Each row below holds a small network's activations on one input, seen along a few directions.
In each table, some parts of the input vary, and every possible input appears once, in random order.
A made-up example of a description, with smaller parts first: one of 6 places along a line, together with either a single point or one of 9 places along a line or (one of 2 separate values, together with one of 8 places around a ring).
Shared parts are said once, and a part with two or three values counts as separate values.
In the rows, zero is written as 128.

Other details of the inputs vary at random and push rows far along three fixed directions, the same in every table; ignore that.

A family of inputs:
R1: [ 77  91  77 104 144 147 115 148 125 131 140  84 186]
R2: [119 105 188 182 176 160 142 181 193 103 101 137  84]
R3: [ 41 110 104  96 141 119 150 142 102 152 145  82 148]
R4: [143 139 133 107 134 149  55  78 129 121 144 154 117]
R5: [ 91 119  88 110 129 131 138 172 103 158 152  90 174]
R6: [117 123 187 182 189 162 156 189 190 116 120 143  66]
R7: [138  98 179 170 132 163 169 204 167 110 142 129  83]
R8: [122 156 141  92 124 132  61  89 161 126 151 185  97]
R9: [166 160 127 169 112  48 169 116  89 147  96 156 146]
R10: [181 180 137 152 125  59 159 108 107 147 104 125 145]
R11: [ 83  93  88 104 126 125 129 151 120 135 133  75 179]
R12: [177 168 125 155 141  83 189  91  74 159  94 123 122]
R13: [152 151 143  86 116 114  62  93 155 105 144 149 120]
R14: [193 147 128 143  98  72 178 119  65 146  95 136 121]
R15: [ 49  98  96  88 123 153 155 118 112 150 153  66 163]
R16: [ 70 100 108 120 139 160 143 121 120 134 143  82 171]
R17: [131 117 186 165 149 148 178 171 177 117 141 116  68]
R18: [160 139 131  74 102 137  58 121 155 103 151 173 114]
R19: [132 141 122  96 119 148  68 109 130 114 138 195 131]
R20: [ 71 121  96 115 162 136 132 144 107 146 146  67 186]
R21: [154 103 166 181 163 178 142 198 153 122 125 138  77]
R22: [203 163 114 145 117  78 193 123  93 136  71 140 155]
R23: [140 137 156  94 102 140  66  79 157 100 162 162 110]
R24: [ 84  84  79 110 134 163 142 150  83 153 129  86 164]
R25: [151 124 117  99 101 153  67  70 152  98 145 181 138]
R26: [137 136 130  74 114 135  66  76 132 125 153 149  90]
R27: [109 172  99 108  91 141  54 101 136  85 129 166 103]
R28: [163 144 117 164 122  64 184 109  90 133  69 149 157]
R29: [ 61 143  60 124 120 142 131 165 104 119 137  56 156]
R30: [ 70 112 113 127 146 158 137 126 111 139 160  86 172]
R31: [ 47 114 104 124 158 133 134 138  96 147 137  90 178]
R32: [ 73 105  93 118 114 151 152 157  93 159 169  94 174]
R33: [ 68 119 105 114 149 163 152 124 114 147 163  90 156]
R34: [170 145 132 159 103  48 185 110  93 133  66 146 144]
R35: [ 58 118 100 113 134 144 158 131 107 165 172  76 159]
R36: [147  99 170 162 148 158 161 220 186 110 109 115  90]
R37: [118 149 141 105 120 121  57  91 146 123 146 172 123]
R38: [ 60 112 108 126 131 139 144 133 104 157 168  73 174]
R39: [148 166 121  76 137 142  61  77 156 116 150 166 122]
R40: [ 53 134  69 136 104 158 146 148  96 118 149  66 151]
R41: [ 67  96 119 112 122 149 142 125 121 135 144  73 163]
R42: [ 71 112  98 107 144 145 124 130 101 170 162  79 134]
R43: [184 173 125 141 114  82 204  64  94 141  88 140 139]
R44: [150 126 118  92  99 169  87  92 142 107 141 179 134]
R45: [ 75  97  85 101 129 114 127 158 105 138 154  71 180]
R46: [ 63  90 102 100 118 143 136 162 108 139 124 106 160]
R47: [127 144 151  94 112 111  64  88 144 106 136 171 112]
R48: [142 100 178 177 181 179 156 177 187 119 111 118  51]
R49: [145 144 122  84 129 140  58  80 159 105 130 151 141]
R50: [158 147 127 151 106  42 176 115  81 135  92 144 146]
R51: [153 124 117 113 124 146  54  91 127 116 147 168 122]
R52: [148 113 166 184 159 138 133 206 190 118 137 126  96]
R53: [147 123 136  95  90 137  60  87 153  96 167 177 118]
R54: [169 160 124 169 127  61 173 109  84 136  86 160 154]
R55: [132  98 172 174 160 173 150 205 183 105 102 157  84]
R56: [140 101 180 198 146 159 145 194 190 114 151 138  85]
R57: [180 188 127 142 128  58 182 106 105 158 105 124 132]
R58: [185 167 140 171 121  60 173  97  76 161  96 121 127]
R59: [151 135 125 112 110 150  67  81 145 103 160 183 136]
R60: [147 122 171 169 184 157 170 186 199 114 106 114  78]
R61: [193 152 124 177 112  57 172 111  74 157  99 134 132]
R62: [179 155 140 146 112  58 165  89  73 144  96 117 123]
R63: [144  92 183 169 130 179 162 197 187 104 124 136  79]
R64: [143  95 183 185 175 174 136 174 181 111 109 116  70]
R65: [148 114 126  99 104 127  56  97 129 113 151 157 108]
R66: [182 162 143 142 119  64 173 105 116 131  77 114 141]
R67: [149 116 137  99  89 148  68  85 164  95 146 172 121]
R68: [134 161  97 116  92 154  55  98 126  94 135 144  87]
R69: [191 171 114 148 126  80 186 131  83 143  93 138 160]
R70: [149 108 123  98 100 138  58  90 138 112 131 155 114]
R71: [119 142 125  84 131 143  80  77 153 115 123 175 115]
R72: [ 73  92 104 103 128 138 121 119  96 149 131  65 155]
R73: [ 86  97  94 118 127 153 123 162  90 164 157  94 147]
R74: [179 153 135 134 115  80 179  85  94 149  82 120 107]
R75: [159 143 118  97 127 141  42  99 159 101 151 177 136]
R76: [ 74 105  85 112 127 165 150 145  86 148 161  98 185]
R77: [ 79  77  79 124 141 148 133 139  92 147 131  78 170]
R78: [181 171 130 127 119  63 190  98 111 142  79 115 131]
R79: [129 109 183 186 154 157 146 223 181 122 127 156  74]
R80: [143 124 185 162 170 135 167 197 192 115 126 107  64]
R81: [135 134 133  80  95 129  64 110 136 107 141 193 113]
R82: [188 139 120 137  94  82 178 109  70 148  79 131 131]
R83: [122 142 138  74 112 131  73  76 158 113 124 173 102]
R84: [111 100 194 179 161 142 156 189 186 110  99 117  82]
Each input here is: one of 4 separate values, together with either a single point or (one of 4 places along a line, together with one of 5 places around a ring).
The inputs of R15 and R83 match in every part but the choice among 4 separate values. If R17 is changed in the same way as R15 into R83, which row does it become?
> R3
The inputs of R60 and R71 match in every part but the choice among 4 separate values. If R66 is changed in the same way as R60 into R71, which row does it become?
> R84
The inputs of R43 and R48 match in every part but the choice among 4 separate values. If R63 is changed in the same way as R43 into R48, which row does it become?
> R82
Change only the choice among 4 separate values in R24. List by row number the other rows that result.
> R22, R44, R55
A walk changes only the place on the line of 4. It starts at R12 and steps to R4. List the rest of the walk in order.
> R51, R21
Change only the place on the ring of 5 in R51. List by row number the other rows that result.
> R61, R65, R70, R77
Change only the place on the line of 4 in R59. List by row number the other rows that result.
> R30, R33, R76
Change only the choice among 4 separate values in R28. List by row number the other rows that result.
> R1, R25, R77
